Each row below holds a small network's activations on one input, seen along a few directions.
Each table varies a few parts of the input and shows all the possible inputs, shuffled.
Descriptions start from the smaller parts, as in this example, which fits no table here: values(3) and (point or ring(11) or (line(4) and ring(8))).
Shared parts are said once, and a part with two or three values counts as separate values.

Other details of the inputs shift rows strongly along two fixed directions, in all tables alike. That doesn't count.

A family of inputs:
r1: [-17 -11  -1 -14  25  20 -24   2  -3  16  -1  19  15]
r2: [ -4  16  13  13 -16  -9  14 -24 -20  -3   2  -6   3]
r3: [  0  -2 -17  -6  23   3 -36  20  11   0   0   4  15]
r4: [  6 -11  26   4 -17  -5  26 -11 -20 -15 -22 -20 -31]
r5: [ -4  28 -13   0 -23  13   2   3 -12  -2  22  -9  73]
r6: [ -5 -18  -2 -22  22  22 -20  13   3   6  -8  12  12]
r7: [  9   9   4   9 -21 -25  24 -28 -11 -17   3 -14 -18]
r8: [-11  -3 -11  -5  12   4 -15  11  12  24  14  31   6]
r9: [ -7 -12  -6 -12  12   5 -25  30   6  22   1  10  18]
r10: [  0 -19  -3 -12  14  15 -21  25  11  18  -1  15  19]
r11: [ -5  -4 -31  -5  27   3 -18   3   2   1  -4  13  13]
r12: [  4  26  -9   3  -4  -3  13 -15   0   7  15 -26  12]
r13: [  8  -6  26   8 -15 -16  20 -13 -21 -12 -21 -21 -26]
r14: [ -8  -8 -28 -16  24  13  -9  -4   0   7   7  22  10]
r15: [-16  -4 -13 -11  24  18 -17  -5  -1  15   7  28  15]
r16: [  4 -17 -21  -5  19  -8  -5  12  22  -4   2  18 -37]
r17: [  8  -5   0  11 -15  -9  37 -18 -10 -27 -19 -11 -41]
r18: [  9 -21 -18  -9  19   7   9   8  20  -8 -10  28 -27]
r19: [  4   4  24  14 -24 -20  27 -15   0  -8   8  -1 -48]
r20: [ 10 -25 -17 -10  13   2   9   2  21   9   5  36 -33]
r21: [  7   4 -14   9 -16   2  10   9   5  -7   2  -3  15]
r22: [ -5  -5  -7  -4   9  14 -12   7  14  20  14  32  15]
r23: [ 11  -5  16  18 -19 -20  22   5   2 -22 -11 -19 -47]
r24: [ -7  23 -19   1 -15  17  -2   3 -10 -15   5 -18  57]
r25: [  4   0  24   6 -21  -1  37 -28  -6 -16  -6   4 -40]
r26: [  5  10  24  11 -29  -2  34 -16  -7 -10   2   2 -10]
r27: [ -7  19   7   1 -11  -4 -25   4 -21   1   5 -32  62]
r28: [ -4  22   6   4 -12  -5 -11 -10  -6   2  19  -3  20]
r29: [  3 -24 -10  -1  32  -2  -9   5   5  -4 -22  15 -31]
r30: [ -7  31 -21   9 -11  -5 -19  -1 -13  -9  11 -27  67]
r31: [ -2 -11   6 -13  39   7 -13  -3  20  27  -1  11 -30]
r32: [ -7  14  24  13 -34  -7   8   3 -12   7   5 -16  15]
r33: [  0  29  13  11 -10  -3  16 -20  -3  10  11 -24   3]
r34: [  1 -21  -9  -9  23  17  -5  10  11 -10 -18  14 -16]
r35: [  8 -24   7 -16  22  -7 -19   9  11   5  -7  12 -35]
r36: [  6  -8 -18 -14  18  -8 -11  -5  13   3  12  21 -23]
r37: [  3  13  -4   9 -32 -14  24  -3  -6  -1  11  -9   1]
r38: [  7   6   5   2 -27  -1  37 -23 -10 -21   0  -9 -16]
r39: [ -2  30  -7  11   1   7 -10   9  -2   4   1 -42  44]
r40: [ -5  12  23   3 -21  11   4   1 -10   1   4  -7  35]
r41: [  4   0  11  16 -17  -3  25  -7 -17 -25 -23 -24 -18]
r42: [  7 -24  -6  -6  22  11   0  18  17  -6 -17  22 -22]
r43: [  1 -18 -21 -14  23  -6  -8   6  21   9  16  30 -33]
r44: [ -6  -4 -29 -12  27   3 -17  -5  -1  11   9  22  16]
r45: [  0   6 -32  -9  36   9 -16   7  20  15   4  -2   9]
r46: [ -5 -12  -1 -13  17   3 -30  25   8  13   7   5   8]
r47: [ -6 -18  10  -9  18  -1 -17   9  15  14   7  21 -28]
r48: [-18  26  10   6 -11   7 -21  -4 -27  10   8 -20  68]
r49: [ -3 -13  -2  -7  26  -8 -12 -15  10   9   3  30 -28]
r50: [  4  -2  34  10 -17 -21  15 -25 -11  -9  -9 -12 -33]
r51: [ -6  -7 -20  -1  15   6 -23  32  12  11  -3  10  17]
r52: [  2  19  14   2  -3   1  -1   1  -7  11   0 -41  21]
r53: [ 15   7   2  11 -21 -22  19 -11  -1 -25  -5 -17 -33]
r54: [  1 -18  13 -12  21  -5 -19  -2  13  10   0  22 -36]
r55: [ -7  26  -8  12  -8  -2 -26   8 -15  -9   2 -32  68]
r56: [  6  -1  -1  12 -14   5   4  17   3  -6  -7  -8  15]
r57: [  3  -8  36   3 -20   1  31 -21  -8 -14 -14  -4 -40]
r58: [ -1  11  26  13 -34   4  10   0  -9   4   6 -13  26]
r59: [ 14 -14  29   0 -17  -3  27   1  -5 -13 -18  -7 -28]
r60: [  0  13 -14  12 -23  -8  10  11  -1  -5   3 -12  15]
Each input here is: ring(6) and (point or ring(9)).
Changing only the ring(6) part turns r18 into r5. The same change can be made to r53. Which row results? -> r36
Changing only the ring(6) part turns r55 into r27. The same change can be made to r51. Which row results? -> r9
Which other rows does r29 become when the ring(6) part takes its other values? List them by row number. -> r2, r11, r13, r44, r48
Start at r15 and move only the ring(9) part, one step at a time. The first step leads to r2. Which rows follow, in order? -> r49, r28, r19, r8, r22, r26, r25

A family of inputs:
r61: [  1  -5  41  21   0   3  25 -15 -20 -11 -48 -30 -30]
r62: [  8  -7  11  -8  38   3 -43  28  25  30   0  -2  -2]
r63: [-16  16   4 -18  -4  12 -25  -6 -18  12  16  20  64]
r64: [  1  13  33  22 -80 -13  25   1 -37 -13  -1 -29  36]
r65: [ 14  42  26  26 -54 -37  -1   1 -31 -17   8 -61  42]
r66: [-25  29  12  -5  12  17 -42  -1 -13  42  25 -24  65]
r67: [ 11   1  -8  -3   6 -10  52 -38   8  -7   4  12 -79]
r68: [ 25   5  -8  14 -22 -23  51   6  20 -24  -9 -18 -60]
r69: [ 21   6  -7  16 -13 -37  45 -27  16  -7   2 -22 -61]
r70: [ -5 -30  23 -17  29  32 -13  14  17  30   1  44   5]
r71: [ -2  -1  43  13 -46  14  15  12  -9  12  -7 -18  17]
r72: [  5 -25 -38 -32  51  20   7 -10  38  18   5  71 -42]
r73: [ 13   1   2   7 -25  -2  23 -20 -21 -53 -22 -41  -6]
r74: [-11  21  22   4   3  -2 -32   4   2  31  13 -35  46]
r75: [ -5  20 -36   7 -20  13   8  35   4  -1  16 -12  50]
r76: [ 31  -9 -28   1  23 -22  14   5  34   0  -1   7 -63]
r77: [-15  29 -27   7   3  -9 -46   0   3   9  30 -15  69]
r78: [ -5 -14 -37 -14  38   5 -44  36  34   1   7  34   0]
r79: [  9 -20  18   1   4 -43   2 -17   3   3  -6  -1 -60]
r80: [  8 -23  29  10 -35 -24  32  15 -12 -21 -17  -3 -56]
r81: [ -1 -13  39   9 -21   6  16  28   2   3 -14 -15 -27]
r82: [ 19 -29  22  -8 -10 -13  27 -17 -24 -41 -39 -27 -49]
r83: [ 12   3 -13   7   0 -23  44 -36   5   2   7  -4 -73]
r84: [ 14 -37  35  -1 -14 -15  38 -16  -6 -12 -13  37 -61]
r85: [  3 -43 -14 -26  49  -9 -34  37  30  10 -12  45 -50]
r86: [-14   9 -19 -15  12  20 -25 -10   6   3  19  40  37]
r87: [ -3  20  36   7 -35 -22  30 -38 -37 -14   5 -21 -21]
r88: [-15 -14 -12 -21  39  -9 -39  -7  -4  30  14  27  -9]
r89: [ -8  26   8  10 -20  -7  17 -36 -17 -18  16  -7 -10]
r90: [  0  32 -28   9   2  -6 -50  20   5  -1  26 -16  68]
r91: [-20   4  18 -20  36  26 -26  -5   2  34  13  11  10]
r92: [ -6  44  59  13 -57  12  26 -24 -30   0   6 -40  50]
r93: [  2   0   1  28  -7 -11  26 -25 -20 -39 -37 -13 -30]
r94: [ -2 -16  -8  -3   4  13  -2  -2   9  -6  12  47   8]
r95: [ -2  28  13  33 -83  -3  24  -3 -26 -24  10 -30  50]
r96: [ -6   8  13 -13   7  36 -27  14 -18  -3 -15 -49  72]
r97: [-10 -52 -27 -22  82   9 -41  11   6  11 -39  55 -30]
r98: [-17   6 -27  -6  27  -2 -35 -14   3  15  25  18   7]
r99: [  1  19 -23   3 -17  20  20   1   1   3  24  12  63]
r100: [ -8   1  10 -10  22  17 -38  44  21  24   0  -6  28]
r101: [-13 -26 -36 -12  29  15 -36  42  24   3   8  44   2]
r102: [-12  29 -51  10  21  23 -10   5 -12  -1 -10 -16  81]
r103: [ 10 -17 -52 -26  42  26  -4   8  14 -12 -13   0  10]
r104: [ 17 -29 -17   2 -14   1  45   3  22   0  -8  29 -59]
Changing only one part turns r70 into r99. The same change can be made to r62. Which row results? -> r76
Changing only one part turns r87 into r91. The same change can be made to r80. Which row results? -> r81
Describe the family of inputs behind these rows. -> line(4) and (values(2) or ring(9))
Start at r103 and move only the line(4) part, one step at a time. The first step leads to r73. Which rows follow, in order? -> r82, r96
Start at r89 and move only the ring(9) part, one step at a time. The first step leads to r86. Which rows follow, in order? -> r94, r95, r101, r78, r90, r77, r98

A family of inputs:
r105: [ -6 -15 -11 -17  32  11 -12  -9  10  15   4  33 -13]
r106: [  2 -25 -15 -11  26  11 -14  23  19   4  -9  23 -12]
r107: [ -3   0 -27  -6   8  12 -17  20   8   2   7  10  34]
r108: [ 12   5  -1  11 -14 -19  18  -7   0 -15  -4 -19 -24]
r109: [ -4 -16   1 -14  31   1 -25   6  15  21   4  24 -18]
r110: [ -4  39  15  16 -39 -10   9 -14 -19   0  20 -35  39]
r111: [ 10  -3  33  14 -35 -10  31  -2 -11 -15 -14 -19 -25]
r112: [-14   7  -4  -7  12  18 -30  10 -11   9   0  -8  56]
r113: [  2  -4  25   5 -21  -4  16  -3  -4  -2  -2   2 -17]
r114: [ -8 -23  -2 -20  39  14 -24   0   9  17  -3  34 -12]
r115: [ -9   0 -20 -10  25  19 -30  15   0   5  -4   1  42]
r116: [ 14 -13   2   6  -5 -13  34 -19  -2 -24 -20  -4 -55]
r117: [  5  31   7  21 -38 -19  24 -17 -14 -13  10 -33   7]
r118: [  0   4  -7   1   7  -2 -14  13   3   0  -2 -14  10]
r119: [ 12 -13   3   6 -13 -12  35 -11   8 -12  -5  14 -55]
r120: [ -1 -15  -2 -10  11   6   1   2  13  12   7  33 -21]
r121: [  4   3  -3   5  -6  -5  21 -21  -5 -11  -3   0 -16]
r122: [-12  35   7  10 -21   3 -25  13 -19   7  13 -41  79]
Describe the family of inputs behind these rows. -> values(3) and ring(6)
Changing only the ring(6) part turns r107 into r113. The same change can be made to r116. Which row results? -> r114
Which other rows does r117 become when the ring(6) part takes its other values? List them by row number. -> r108, r109, r110, r118, r122
